A small network was shown many inputs. Here are its activations along a few directions, one row for each input.
Each table varies a few parts of the input and shows all the possible inputs, shuffled.
A made-up example of a description, with smaller parts first: ring(5) and (point or (values(2) and line(4)) or ring(9)).
Shared parts are said once, and a part with two or three values counts as separate values.

Other details of the inputs vary at random and push rows far along three fixed directions, the same in every table; ignore that.

Table:
r1: -2 -7 14 12 -8 -7 8 4 -8 -6 1 13
r2: 2 -35 9 16 -2 -11 9 0 -7 10 -10 26
r3: 6 -29 5 3 17 -31 4 6 -3 -1 5 5
r4: 2 -4 13 22 -3 -21 7 -1 8 -8 -1 22
r5: -7 9 -3 13 -11 18 -14 -7 16 6 -24 13
r6: 3 -15 -4 2 3 5 8 -9 -1 13 -8 0
r7: 28 11 17 4 12 -12 1 -4 17 -17 23 12
r8: -8 -22 -7 13 -15 33 14 -12 -12 22 -23 16
r9: 6 16 5 -11 6 -3 -23 1 14 -11 4 -2
r10: 6 54 -1 2 -14 23 6 -18 19 -4 8 -2
r11: -9 -19 -24 -36 24 -4 0 9 -26 4 14 -31
r12: 5 17 2 -8 8 -7 -22 0 18 -9 0 -6
r13: 17 26 14 -3 3 -18 -1 -3 12 -20 22 9
r14: -14 10 -5 11 -20 26 11 -10 -6 10 -14 6
r15: -9 -15 -2 -10 9 -7 -20 12 -6 -7 -5 -5
r16: 9 18 9 -4 0 -7 3 -1 2 -4 12 -14
r17: 8 -9 17 6 -5 -8 -14 14 12 -4 -4 7
r18: -19 20 -22 2 -24 42 10 -17 -7 18 -20 4
r19: 7 -12 4 17 7 -10 7 3 3 -7 6 20
r20: 21 25 12 6 7 -22 -1 -7 23 -18 21 14
r21: 24 29 18 4 1 -11 -17 8 35 -17 13 2
r22: -9 -7 -9 -20 12 -6 3 14 -24 -3 13 -36
r23: -3 38 -22 -9 -8 34 3 -17 6 4 4 -3
r24: -9 -20 -11 17 -13 33 15 -12 -9 22 -25 14
r25: 0 3 -7 -2 9 -12 2 -2 2 -3 8 -2
r26: 6 11 -16 -20 21 -6 0 -1 2 -4 19 -21
r27: -4 7 2 -4 -4 -4 5 -5 -3 3 -1 -8
r28: 5 -7 16 16 -2 -27 5 -1 5 -6 0 19
r29: 7 -9 -5 -3 17 -6 5 -2 2 -1 8 -9
r30: 9 47 0 2 -13 25 7 -13 13 0 7 -9
r31: -7 -36 7 20 -6 -11 8 4 -13 4 -11 28
r32: -10 -7 -3 -1 -6 2 6 0 -14 1 -4 6
r33: -20 14 -21 0 -16 45 -12 -10 3 16 -29 0
r34: -16 -2 -16 -41 11 -1 0 4 -27 6 9 -43
r35: -4 -9 -4 -4 -3 0 3 -6 -8 9 -3 6
r36: -18 -41 -4 -15 5 -9 6 17 -40 9 -4 -25
r37: -7 -35 10 21 -7 -9 -7 18 4 8 -24 9
r38: 5 -22 20 25 -1 -18 -10 23 12 -12 -6 18
r39: 5 10 8 -6 -7 5 5 -2 -8 2 6 -10
r40: -6 -3 -14 -39 17 -1 -20 24 -10 -6 14 -43
Description of these inputs: ring(5) and (values(2) or line(6)).
- The inputs of r37 and r38 match in every part but the ring(5) part. If r26 is changed in the same way as r37 into r38, which row does it become? => r19
- The inputs of r22 and r30 match in every part but the ring(5) part. If r23 is changed in the same way as r22 into r30, which row does it become? => r25
- Start at r36 and move only the line(6) part, one step at a time. The first step leads to r1. Which rows follow, in order? => r32, r31, r11, r8
- Which other rows agree with r28 in the ring(5) part? List them by row number. => r3, r6, r12, r16, r20, r21, r27
- Which other rows agree with r17 in the ring(5) part? List them by row number. => r2, r7, r9, r13, r34, r35, r39
- Which other rows does r40 become when the values(2) part takes its other values? List them by row number. => r15

Table:
r41: -1 22 7 16 -23 29 -13 -17 13 8 -29 21
r42: -24 -40 5 -1 -10 -7 0 19 -25 5 -12 2
r43: -4 45 -25 -29 1 30 7 -2 -9 -7 19 -32
r44: -4 27 -12 -39 -9 31 -4 -1 -6 8 10 -46
r45: -6 -23 3 4 9 -14 6 -8 -22 5 -2 5
r46: 45 20 40 14 13 -36 -20 17 35 -36 28 18
r47: 7 -32 15 33 -1 -1 0 8 12 6 -15 20
r48: -23 -33 15 4 -9 -10 0 5 -22 7 -19 -1
r49: -18 -42 -8 -9 4 -10 -15 23 -23 7 -17 -4
r50: 13 37 18 41 -40 21 -6 -16 38 7 -27 50
r51: 11 44 -7 -8 0 28 0 -31 24 -6 4 8
r52: -19 40 -25 -48 -6 19 -5 -3 -6 10 10 -51
r53: -19 -31 5 12 0 -9 14 4 -29 4 -17 -4
r54: -11 10 -1 25 -30 19 22 -11 -2 16 -24 15
r55: 23 9 14 1 24 -54 2 5 9 -23 40 4
r56: -18 -51 -20 -15 14 -8 4 9 -22 9 -10 1
r57: 1 -44 3 7 2 -10 13 1 -25 20 -5 5
r58: -10 -30 -13 -7 9 -10 7 5 -28 7 6 3
r59: 5 12 0 27 -26 20 13 -26 26 15 -24 44
r60: 17 -6 -1 -18 20 -7 2 0 8 -4 15 -7
r61: -11 9 -10 14 -6 33 -5 -16 9 12 -22 4
r62: 11 -5 -5 -17 42 -38 -20 27 7 -35 40 -22
r63: -7 41 -38 -33 11 22 -11 -6 12 6 10 -44
r64: 44 22 40 25 10 -37 9 13 24 -42 39 12
- The inputs of r52 and r63 match in every part but one. If r42 is changed in the same way as r52 into r63, which row does it become? => r62
- Describe the family of inputs behind these rows. => values(4) and ring(6)
- Which other rows does r64 become when the ring(6) part takes its other values? List them by row number. => r44, r46, r47, r57, r60
- Which other rows does r59 become when the values(4) part takes its other values? List them by row number. => r51, r56, r60
